These are the activations of a small neural network, seen along a few directions. Each row is one input.
Each table varies a few parts of the input and shows all the possible inputs, shuffled.
A made-up example of a description, with smaller parts first: values(3) and (point or line(11) or (ring(5) and line(6))).
Shared parts are said once, and a part with two or three values counts as separate values.

Other details of the inputs shift rows strongly along two fixed directions, in all tables alike. That doesn't count.

Rows:
R1: -5; 3; -24; -3; -9; 38; 46; -13; -11; -37; -71; 30; -31; -30
R2: -30; 2; 33; 36; -33; -25; -19; 24; -36; -25; 2; 14; 6; -30
R3: 1; 12; 22; 0; -39; -23; -58; 6; 37; 2; 21; -12; 21; 17
R4: -14; -20; 64; 29; 15; -19; -17; 10; -24; -17; 47; 14; 48; -18
R5: -17; -10; 40; 49; -36; -43; -11; -14; -42; -2; 25; 3; 10; -36
R6: -56; 6; 15; 26; 17; 21; 58; 44; -78; -55; -65; 63; -28; -34
R7: -66; -28; 21; 67; 37; 74; 86; 9; -59; -80; -23; 39; -66; -39
R8: 31; 19; -91; -48; 22; 67; 20; -17; 61; 18; -43; 9; 17; 89
R9: 36; -5; 3; -2; 3; -62; -33; -13; -8; 38; 41; -44; 24; -14
R10: -28; -3; 2; 7; 15; 69; 35; -7; 7; -49; -37; 61; 10; 0
R11: 28; 20; -94; -53; 30; 89; 47; -1; 65; 13; -21; -22; -69; 75
R12: 18; -14; 37; 23; 13; -61; -59; 9; -2; 33; 124; -79; -12; 9
R13: -3; -30; -4; 32; 24; 36; 28; -2; -4; -14; 35; -20; -35; 14
R14: -37; 12; 8; 18; 23; -9; 34; 39; -65; -22; -23; 26; 0; -19
R15: 93; -7; -64; -35; -38; -22; -60; -45; 92; 81; 35; -66; 32; 48
R16: -25; -25; 72; 66; -12; -69; -2; 1; -88; -1; 48; -3; 27; -51
R17: -26; 12; 69; -1; 13; -17; -19; 34; -17; -21; 10; 27; 6; -23
R18: 13; -14; -6; 17; -21; -9; 0; -25; 1; -6; -9; 0; 1; -29
R19: -24; 20; 17; -20; 45; 32; 35; 25; -15; -27; -25; 39; 6; 2
R20: 25; 9; -74; -26; -23; 64; -4; -27; 88; 5; -36; 15; 15; 72
R21: -49; 11; 6; -4; 23; 93; 64; 9; -14; -75; -80; 82; -16; -12
R22: 28; 9; -105; -21; -32; 78; 13; -24; 70; 9; -54; 20; 4; 65
R23: 34; -4; -78; -11; -18; 40; 1; -13; 42; 27; -17; -1; 26; 59
R24: -14; 12; 63; 12; 5; -79; -48; 35; -21; 12; 56; -24; 34; -5
R25: 35; 16; -35; -34; 7; -18; 4; -5; 17; 29; -15; -21; -7; 3
R26: 35; 8; -30; -65; 8; -20; -20; -16; 50; 46; -1; -35; 4; 10
R27: 39; 19; -2; -10; -74; -46; -70; -22; 47; 54; 36; -44; 9; 19
R28: -6; -6; 39; -25; 1; -48; -22; 4; -6; 8; 1; -9; -11; -46
R29: 12; 5; -85; -68; -4; 98; 50; -40; 65; -14; -106; 30; -35; 17
R30: -17; 18; 1; 2; 11; -13; 43; 9; -52; 1; -23; 15; -13; -13
R31: 42; 11; -31; -18; -39; 23; -59; -12; 100; 42; 48; -69; -43; 53
R32: -32; -4; 1; 31; 29; -1; 33; 23; -74; -23; -12; 26; 16; -13
R33: 4; -16; -9; -26; 34; -8; 12; -19; -11; 12; -7; -10; 11; -20
R34: -48; 2; -18; 6; 49; 96; 100; 29; -35; -66; -64; 42; -99; -4
R35: -13; -36; 74; 27; -19; -76; -53; -17; -19; 2; 54; -24; 26; -73
R36: 6; -1; 70; 16; -20; -103; -49; 20; -36; 14; 42; -29; -3; -62
R37: 39; 20; -74; -31; -2; 24; 16; -32; 25; 49; -19; -12; 6; 54
R38: -36; -5; 68; 23; 48; -16; 8; 22; -63; -32; 28; 27; 35; -30
R39: -15; 9; 73; 14; -15; -75; -61; 36; -11; 5; 45; -13; 18; -12
R40: 71; -2; -23; -22; -46; -46; -103; -21; 103; 77; 80; -67; 67; 80
R41: -18; 16; 11; 5; -10; -8; 31; 10; -42; -6; -37; 26; -29; -19
R42: -12; -42; 37; 14; 18; -28; 6; -17; -36; -7; 12; -4; 21; -52
Description of these inputs: ring(6) and (point or line(6)).
The inputs of R27 and R41 match in every part but the ring(6) part. If R29 is changed in the same way as R27 into R41, which row does it become? -> R28
The inputs of R24 and R39 match in every part but the ring(6) part. If R25 is changed in the same way as R24 into R39, which row does it become? -> R36
Which other rows agree with R10 in the ring(6) part? List them by row number. -> R5, R7, R18, R20, R22, R35
A walk changes only the line(6) part. It starts at R42 and steps to R15. List the rest of the walk in order. -> R16, R23, R40, R4
Change only the ring(6) part in R31. List by row number the other rows that result. -> R7, R11, R12, R13, R34

Rows:
R43: -3; 3; -40; -21; 41; 56; 78; 11; -6; -18; -58; 13; -68; 12
R44: 58; 0; -48; -30; -8; -15; -46; -12; 55; 41; 18; -29; 47; 30
R45: 4; 6; 41; -12; -22; -90; -41; 7; -10; 28; 9; -15; 29; -25
R46: 41; -14; -82; -45; 7; 37; 25; -38; 56; 39; -30; -27; -21; 48
R47: -17; 21; -19; -16; 52; 90; 69; 14; -1; -33; -28; 34; -41; 41
R48: 23; 7; 52; 16; -33; -92; -67; 14; -9; 51; 99; -77; -31; -34
R49: 33; -10; -14; 15; -54; -24; -89; -16; 81; 50; 86; -64; 23; 60
R50: -53; -32; 109; 30; -6; -8; -17; 2; -17; -73; 6; 30; -14; -98
R51: 2; 21; 33; -5; -45; -80; -45; -5; -19; 30; 12; -21; 15; -40
R52: -55; 10; 90; 22; 16; -39; -1; 27; -73; -28; 5; 51; 40; -40
R53: 45; 17; -60; -37; 4; 60; 12; -32; 62; 27; -23; 20; 35; 65
R54: -43; -21; 67; 84; -17; -22; 0; 23; -68; -51; 16; 34; 28; -43
R55: 12; 5; -60; -6; -1; 52; 70; -33; -24; -15; -81; 37; -23; -17
R56: 43; 14; -38; -38; 14; -1; -45; 18; 63; 37; 43; -58; -13; 48
R57: -46; -32; 30; 33; 50; -11; 30; 17; -71; -39; 13; 3; 4; -45
R58: -27; 12; -36; 22; 12; 93; 53; 24; 11; -52; -38; 35; -60; 44
R59: 40; 0; -92; -38; -15; 47; 19; -50; 47; 43; -27; -28; -36; 32
R60: 12; -9; -51; -13; 21; 42; 76; -20; -15; -18; -83; 40; -7; -2
R61: 43; 0; 0; -21; -13; -27; -72; -27; 70; 69; 93; -63; 42; 57
R62: -52; -2; 99; 58; -43; -73; -55; 42; -57; -29; 38; 19; 39; -41
R63: -61; 3; 20; 4; 40; 6; 48; 35; -77; -59; -69; 68; 15; -49
What is each input in this table made of? -> point or (line(4) and line(5))
Change only the line(4) part in R43. List by row number the other rows that result. -> R45, R46, R60

Rows:
R64: -22; -28; -5; 50; 24; 58; 73; -25; -49; -32; 3; 17; -33; -11
R65: -34; -28; 37; 23; 18; -51; 24; 8; -85; -39; -41; 31; 33; -91
R66: -17; 4; 11; 43; -51; -11; -26; 14; -2; -11; 17; -6; -17; 7
R67: 41; 36; -55; -79; -49; 52; -14; -34; 103; 24; -78; 20; -15; 37
R68: -46; 2; 89; 23; 32; -53; -25; 41; -63; -34; 24; 40; 71; -32
R69: -24; 24; -63; -16; 37; 52; 91; 23; -50; -21; -93; 47; -29; 21
R70: 61; 3; -61; -39; 0; -11; -8; -46; 37; 80; 24; -40; 38; 53
R71: -14; -9; 51; 24; -15; -6; -70; 16; 40; -13; 71; -15; 33; 29
R72: -63; -6; 78; 38; 19; 5; 6; 38; -52; -71; -7; 74; 50; -30
R73: -42; -8; 85; 38; 64; -32; -6; 56; -58; -30; 77; -8; 8; -13
R74: 8; 9; -50; -22; 30; 102; 13; 14; 74; -12; 6; 3; -22; 84
R75: -15; 4; 80; 14; -12; -42; -36; 19; -7; -1; 65; -38; -56; -46
R76: 5; 8; 52; -11; 28; -72; -72; 36; 7; 37; 86; -34; 60; 23
R77: -6; -25; -15; 40; -19; 48; 31; -46; -1; -15; -4; 18; 1; 6
R78: -12; 17; -35; -33; -18; 95; 48; -20; 51; -33; -82; 37; -69; 6
R79: -12; 6; 64; 48; 1; -95; -37; 49; -63; 17; 88; -50; -15; -23
R80: -45; 5; -16; 43; 14; 63; 72; 32; -52; -56; -35; 30; -70; 1
R81: 67; 38; -15; -91; -22; -59; -76; -15; 86; 95; 34; -66; -2; 34
R82: 16; 21; -11; 6; -66; -29; -48; 8; 25; 20; -8; 5; 26; 19
R83: 9; 32; -26; -13; -28; -27; -12; 13; -8; 19; -37; 16; 28; 15
R84: 3; 22; 0; -39; 31; 21; 34; 8; 8; 2; -14; -9; -70; -7
R85: 25; 42; -35; -82; -14; 19; 6; -19; 50; 22; -77; 25; -6; 7
R86: 41; -20; -27; -15; -47; -29; -56; -28; 56; 24; -9; -21; 40; -9
R87: 63; 4; -22; -22; -38; -53; -56; -51; 38; 77; 36; -31; 79; 26
R88: -4; -21; 18; 37; 36; -11; 42; -14; -59; 4; 44; -16; -8; -17
R89: -29; -27; -30; -8; 60; 18; 84; 6; -71; -38; -75; 29; -16; -48
R90: 18; -30; -51; 0; -30; 32; -13; -29; 57; -5; -18; -19; -15; 3
R91: 33; -9; -38; 2; -38; 27; 2; -58; 31; 21; -24; 21; 46; 24
R92: -5; -43; 39; 44; 0; -47; -33; 7; -21; -9; 65; -53; -25; -50
R93: 1; -25; -50; -7; 52; 38; 65; -1; -22; -23; -38; -7; -46; -16
The inputs of R93 and R92 match in every part but one. If R79 is changed in the same way as R93 into R92, which row does it become? -> R80
What is each input in this table made of? -> values(5) and ring(6)
Change only the values(5) part in R85. List by row number the other rows that result. -> R65, R68, R83, R87
Change only the ring(6) part in R85. List by row number the other rows that result. -> R67, R75, R78, R81, R84
Change only the values(5) part in R77. List by row number the other rows that result. -> R66, R71, R78, R90
